Each row below holds a small network's activations on one input, seen along a few directions.
In each table, some parts of the input vary, and every possible input appears once, in random order.
A made-up example of a description, with smaller parts first: one of 3 separate values, together with either a single point or one of 9 places along a line or (one of 5 places around a ring, together with one of 6 places along a line).
Shared parts are said once, and a part with two or three values counts as separate values.
(in the rows, 128 means zero)

Other details of the inputs vary at random and push rows far along two fixed directions, the same in every table; ignore that.

Rows:
row 1: [137 173  83 130 145 126 122  89 161 145 131 181 141]
row 2: [103  72 170 234  79 122 103 123 138 142 126 182  80]
row 3: [ 87 102 175  96 161 154 169 145  65  86 135 104 124]
row 4: [152 196  71  77 140 130 146  97 165 129 117 160 162]
row 5: [172 184 116 121 130 124 113 135 174 143 103 151 157]
row 6: [ 86 123 130  84 174 153 136 128  68 112 127 136  96]
row 7: [130 201 150 111 140  90 113 101 131 100 136 179 170]
row 8: [ 83 125 159  76 150 152 167 126  71  94 165  93  92]
row 9: [168 205 101 137 109 107 127 118 178 117 122 153 185]
row 10: [ 85  98 179  75 173 151 166 134  90  93 121 120 119]
row 11: [161 200  58  76 158 106 136 117 162 140  87 147 177]
row 12: [ 94  94 134 174 103 143 124 114  98 142 157 156  65]
row 13: [126  87 104 216  55 110 112 144 121 173 120 142  70]
row 14: [ 93  52 140 174  88 145  84 127 119 138 160  72 176]
row 15: [161 176  81 123 108  59  99 104 156 141  96 191 143]
row 16: [157 191  88 118 116  97 139 109 176 130 132 134 160]
row 17: [113 122 165  85 139 135 172 144  71  89 154  70 126]
row 18: [167 209 112 120 112  84  92 112 161 141  79 192 153]
row 19: [189 187  79 131 141  84  93 113 178 150  86 159 160]
row 20: [155 204 134 132  85  84 116 111 155 108 124 173 169]
row 21: [120 192 136 103 135  96 116  88 137 109 145 183 139]
row 22: [128 127 171  58 157 127 147 152  91 116 124  93 121]
row 23: [128 109  93  70 167 151 167 119 103 112 148  86 111]
row 24: [106 128 185  78 179 149 127 140  79 110 134 126 106]
row 25: [127  86 112 211  42 108 125 122 128 170 145 145  70]
row 26: [122 142 165 126 132 102 101 115 149 128 119 200 127]
row 27: [117 123  87  86 163 184 160 147  98 123 114  95 107]
row 28: [150 198 106 100 170 111 142 114 169 108 101 163 210]
row 29: [159 185 137  93 126  66 124 108 136  92 132 146 171]
row 30: [136 144 126 140 158 127 120 106 174 127 107 180 159]
row 31: [131  92 130  91 178 153 170 146  99  80 135  73 144]
row 32: [ 95 135 174  83 158 149 166 141  65  85 156  88 125]
row 33: [148 178 123  84 122  71 127  94 142 103 140 149 140]
row 34: [145 101 122 175 108 127 135 146 123 114 157  87 117]
row 35: [116  73 178  65 156 127 150 148  95  99 138  96  95]
row 36: [135  70 127 236  68 153 126 143 170 151 117 141  97]
row 37: [155 206 146 121 123  73  90 119 167 145  97 200 160]
row 38: [123 126 151 100 190 174 135 145 101 126 133 105 114]
row 39: [136 175  73 140 154 126 106 112 155 150 104 179 140]
row 40: [ 82 109 136  76 151 161 168 122  67 114 150 112  88]
row 41: [ 85 108  91  44 166 149 101 118  90 135 140  65 180]
row 42: [132  57 157 221  63  95 110 132 147 139 123 150  84]
row 43: [ 85 103 180 103 170 156 154 134  66  81 141 121 119]
row 44: [117  98 133 192 135 158 132 135 125 122 138 135 122]
row 45: [100 114 119  77 143 164 154 143  71 112 120 111  91]
row 46: [156  92 129 230  70 128 109 162 155 181 125 111  89]
row 47: [163 203 119  81 144  75 114 116 143 136  84 159 165]
row 48: [159 166  92 124  94  62 112  87 159 137 123 189 137]
row 49: [124 126 127 184 115 147 141 145 124 129 153 104 124]
row 50: [160 204  87 129 103 109 128 104 188 128 128 159 157]
row 51: [111 131 143 110 179 170 155 136  91  96 161  93 133]
row 52: [165  81 127 227  78 120  96 155 153 168 131 116  80]
row 53: [115 115  83 172 129 159 131 142 122 160 116 127  93]
row 54: [117  89 139  80 176 165 181 146 119 105 119  75 141]
row 55: [137 200  87 127 117  78  99 106 156 149  89 210 152]
row 56: [ 96  53 174 149 105 165 154 148  96 108 129 112  76]
row 57: [135 178 133 148 137  99  84 112 133 142 100 189 126]
row 58: [101  35 137 220  55 125  64 117 163 167 144 110 153]
row 59: [126 119 113  79 158 143 163 128 107  95 162  71 112]
row 60: [130  80 149 236  49 103 123 145 129 141 130 138 104]
row 61: [131 110 145  87 160 125 133 140  78 115 115  93  93]
row 62: [135 146 114  71 185 179 152 146 101 119 104  84 125]
row 63: [133 113 169 150  94 136 116 156 113 136 127 129  86]
row 64: [ 98 108 131  70 132 168 170 124  73 106 147 107  88]
row 65: [150 167 146  67 134  73 125 120 166 124 102 170 167]
row 66: [114  87 165  90 154 131 165 142  72  77 137  90 121]
row 67: [ 97  84 159 169 123 158 125 157  70 144 123 102  57]
row 68: [ 81  96 130  69 135 151 108 107  96 117 185  42 165]
row 69: [146  54 124 234  79 121 115 137 169 148 124 131  98]
row 70: [127 101 135 219  37  99 120 127 134 152 158 129  72]
row 71: [120 131 123 112 195 176 129 136  93 130 118 106 107]
row 72: [123  95  88 233  74 149 126 126 148 180 147 143  75]
row 73: [110  67 151 157 134 175 145 160 124 147 138 105  88]
row 74: [106 114 152  30 173 145  95 131 106 123 139  51 192]
row 75: [130 132 122  98 112  87  56 100 191 151 126 144 217]
row 76: [122 148 119  78 204 173 150 143  96 127 108  88 126]
row 77: [139 141 112  69 187 159 158 147 101 127 104  70 133]
row 78: [140  92  78 163 122 137 126 141 122 146 121 109  88]
row 79: [172 184 143  76 141  63 103 119 154 121 103 162 158]
row 80: [122  80  94 156 108 160 161 136 114 151 150  88  86]
row 81: [155  57 128 219  75 118 104 149 170 161 134 130  84]
row 82: [125  93 144  68 169 160 168 156 121 120 128  76 127]
row 83: [105 107 122  81 155 144  80 123 100 148 129  60 171]
row 84: [147 184 123  79 179 117 117 107 179 126 109 188 177]
row 85: [137 197 125  82 111 102 133  99 144 105 134 161 144]
row 86: [125  65 157 223  55 104 122 138 148 151 120 147  92]
row 87: [103 103 168  86 143 162 172 146  71  77 132  98 125]
row 88: [104  99 127 181 122 169 138 129 113 134 173 107  74]
row 89: [123 110 108 239  67 139 122 132 153 163 160 128  78]
row 90: [ 87  94 188  64 169 153 157 150  85 105 133 115 100]
row 91: [171 206 112 130 142  99 100 123 188 157  97 177 174]
row 92: [142 150 152 106 104 102 115 126 162 125 108 182 136]
row 93: [123  72 130 244  86 145 124 140 167 162 120 147  99]
row 94: [142  86 118 247  62 150 128 151 154 140 127 132 110]
row 95: [166 192 101 133 119  93 135 124 168 121 125 131 188]
row 96: [167 188  99  94 155  98 148 120 172 106 100 142 216]
row 97: [159 155 119 107 128 127 125 130 187 135 106 162 156]
row 98: [116 143  82  86 113 107  80  77 151 157 150 122 205]
row 99: [ 87  71 146 143 104 153  94 130  92 126 183  37 164]
Description of these inputs: one of 9 places around a ring, together with either a single point or (one of 2 separate values, together with one of 5 places along a line).
The inputs of row 61 and row 79 match in every part but the place on the ring of 9. If row 76 is changed in the same way as row 61 into row 79, which row does it become? -> row 91
The inputs of row 57 and row 2 match in every part but the place on the ring of 9. If row 77 is changed in the same way as row 57 into row 2, which row does it become? -> row 54
The inputs of row 60 and row 70 match in every part but the place on the ring of 9. If row 43 is changed in the same way as row 60 into row 70, which row does it become? -> row 21
Change only the place on the line of 5 in row 12. List by row number the other rows that result. -> row 25, row 40, row 48, row 64
Change only the place on the ring of 9 in row 67. List by row number the other rows that result. -> row 3, row 8, row 10, row 32, row 37, row 40, row 55, row 90
Change only the choice among 2 separate values in row 36. List by row number the other rows that result. -> row 56
Change only the place on the ring of 9 in row 88. List by row number the other rows that result. -> row 1, row 30, row 38, row 39, row 44, row 51, row 71, row 84
Change only the choice among 2 separate values in row 40. List by row number the other rows that result. -> row 72

Rows:
row 100: [ 98  78 156  46 163 157 139 142  95 111 140  77 128]
row 101: [137 168 107 111 106 119 123  86 169 127 132 173 213]
row 102: [141 123 111  72 142 120 146 113 142 118 137 113 139]
row 103: [114 119 164 219  73  82 115 110 164 145 131 174 126]
row 104: [124 189 100  83 157 111 129 120 109 119 121 149 154]
row 105: [137 118 138 161 117 123 142 142 147 118 102 154 123]
row 106: [123  91 126  92 167 141 136 139 116 104 120  97 157]
row 107: [114 126 125 103 163 135 157 116  88 113 132 127  93]
row 108: [120 121 146 128 116 175 146 126  96 111 153  93 146]
row 109: [115 105 130 125 118 137 135 137  76 113 131  77 107]
row 110: [140 116 133  84 141 143 157 129 109 110 144  73 108]
row 111: [104  83 160 239  64 116 112 129 131 154 155  97 109]
row 112: [123  86 126 138 143 150 106 131 130 155 137 116 125]
row 113: [105 114 138 125 149 170 125 121 100  89 176  76 114]
row 114: [143 138  90 148  83  80  93 106 157 140 113 167 156]
row 115: [117 108 151 151  86 117 114 134 118 132 113 149  95]
row 116: [129 158  99 151 107 116 104 114 120 144 115 133 133]
row 117: [127 108 123 166 114 146 145 140 114 148 157 114  71]
row 118: [132 138 110 120  91  94  95 115 159 139 110 158 160]
row 119: [122 135 151  33 180 150 188 136 114  82 116 109 129]
row 120: [140 118 147 163  85 112  88 138 144 153 125 122 118]
row 121: [119  61 117 135 113 131 142 130 103 127 154  93  97]
row 122: [159 160 118 149 119 105 131 142 160 124 107 155 157]
row 123: [107 137  92  87 147 125 127 110 111 131 120 128 150]
row 124: [157 164 134 124 149  86 117 119 160 111  88 184 171]
row 125: [126  59 170 179 113 143 122 169 102 142 150  93  82]
row 126: [117 162 127 123 146 130 116 118 134  93 165 136 139]
row 127: [166 206 113  51 156 101 155 127 164 101 110 152 183]
row 128: [104 107 161 223  74 100 122 137 136 149 160 126 119]
row 129: [124 109 140  96 159 164 161 153 100  98 120  64 128]
row 130: [125 115 135 165 153 139 126 132 123 125 106 151 112]
row 131: [140 188 116  75 160 125 158 114 163 117  98 174 148]
row 132: [136 141 112 150 113 149 135 137 147 146 125 109 113]
row 133: [123  53 145 146 125 142 116 143 121 140 141  93 111]
row 134: [138 139  91 130 116 114 126 100 167 156 132 146 131]
row 135: [137 194 133  59 167 120 117 127 137 132 122 152 162]
row 136: [142 128 134 147 138 138  99 127 133 153 126 114 127]
row 137: [174 187 112 127 137  80  97 110 176 122  88 152 197]
row 138: [140 176 104 161  84 103  79 115 160 164 106 164 145]
row 139: [142 142 107  83 131 119 145 124 171 113 117 130 160]
row 140: [112 117 140 107 113 137 121 138  98 123 123  92 121]
row 141: [155 149 102 183  86 110 109 110 169 166 130 144 110]
row 142: [116 155 134 136 132 120 109  99 151  89 147 177 130]
row 143: [105  50 124 176 137 173 126 148 101 142 133  87 104]
row 144: [120 156 102 100 147 115 106  91 166 103 153 148 179]
row 145: [137 163 142 141  98 128 136  99 151 115 121 193 161]
row 146: [110 115 111  88 173 165 158 138 123 120 118 102 148]
row 147: [133 147 140 157  93 144 140 128 126 125 150 151 152]
row 148: [125 119 139  74 157 123 163 126  85  96 135 119 109]
row 149: [141 107 105 161 105 118 124 136 167 133 109 141 150]
row 150: [127 110 139  86 145 164 167 154 109 103 134  63 111]
row 151: [ 72  78 160  78 164 147 164 123  91 105 160  66 151]
row 152: [131 119 167 126 112 107 111 132 138 134 115 156 112]
row 153: [121 107 166 119 123 129 123 155 108 132 140 109 109]
row 154: [133 116 102 208  84 123 107 121 122 161 141 124  93]
row 155: [152 140 124 117 117 111 144 132 137 126 144 130 113]
row 156: [121  90 128 204  89 161 146 164 131 156 147 113  63]
row 157: [110  96  99 121 140 138 139 117 106 138 150 108 114]
row 158: [108  77 123 181 116 156 146 150  71 141 169  92  54]
row 159: [114  84 158 155 146 157 122 138 106 139 131 129  80]
row 160: [138 195 105 138 102  95  95 121 157 154 112 183 150]
row 161: [116  98 179  52 193 151 154 142  84  92 126 100 117]
row 162: [160 136 104 191  70  85 101 114 148 148 130 139 117]
row 163: [113 173 114  74 165 117 136 107 105 108 103 161 140]
row 164: [144 135 115 209 116 121 103 144 144 153 120 155 125]
row 165: [ 96 110 113 111 122 144 113 126 117 147 127 122 128]
row 166: [129 137 125 148 146 142 148 131 141 124 100 158 124]
row 167: [146 170 111 122 113  83 120 126 123 120 121 153 149]
row 168: [147 119 130 201 109 127  91 139 144 167 139 151 104]
row 169: [144 148 118 153 115 111 133 102 158 146 122 173  96]
row 170: [129 154 120 121 159 143 152 145 126 123 118 129 141]
row 171: [130 110 132 173  83  99 120 123 115 129 116 159  98]
row 172: [149 184 115  89 183 127 119 117 136 117  99 124 183]
row 173: [ 87  97 149 122 128 163 134 141  82 127 124 124  78]
row 174: [148 147 118 117 125  93 136 126 115 114 141 132 126]
row 175: [125 159  97  57 166 141 153 121 158 124 117 129 166]
row 176: [ 94  92 160  90 130 158 149 167  62 110 144  79  94]
row 177: [128 120 114 151 103 118  82 119 165 175 125 158 138]
row 178: [152 148 133 101 127 101 145 109 149 119 119 159 116]
row 179: [119  65 155 176 128 153 141 173  90 119 137  84  92]
row 180: [124 115 146 181  98 126  94 128 148 162 118 175  88]
row 181: [121 148 123  72 190 171 162 137 104 109 114  79 148]
row 182: [158 176 142  47 183 106 116 117 139 109 110 114 188]
row 183: [128 159 136  72 157 143 112 124 123 139 121 111 147]
What do these inputs look like to the network? -> one of 4 places along a line, together with either one of 3 separate values or (one of 2 separate values, together with one of 9 places around a ring)
The inputs of row 152 and row 153 match in every part but the place on the line of 4. If row 131 is changed in the same way as row 152 into row 153, which row does it become? -> row 156
The inputs of row 164 and row 143 match in every part but the place on the line of 4. If row 167 is changed in the same way as row 164 into row 143, which row does it become? -> row 114
Change only the choice among 2 separate values in row 118. List by row number the other rows that result. -> row 165
A walk changes only the place on the line of 4. It starts at row 105 and steps to row 122. List the rest of the walk in order. -> row 129, row 149
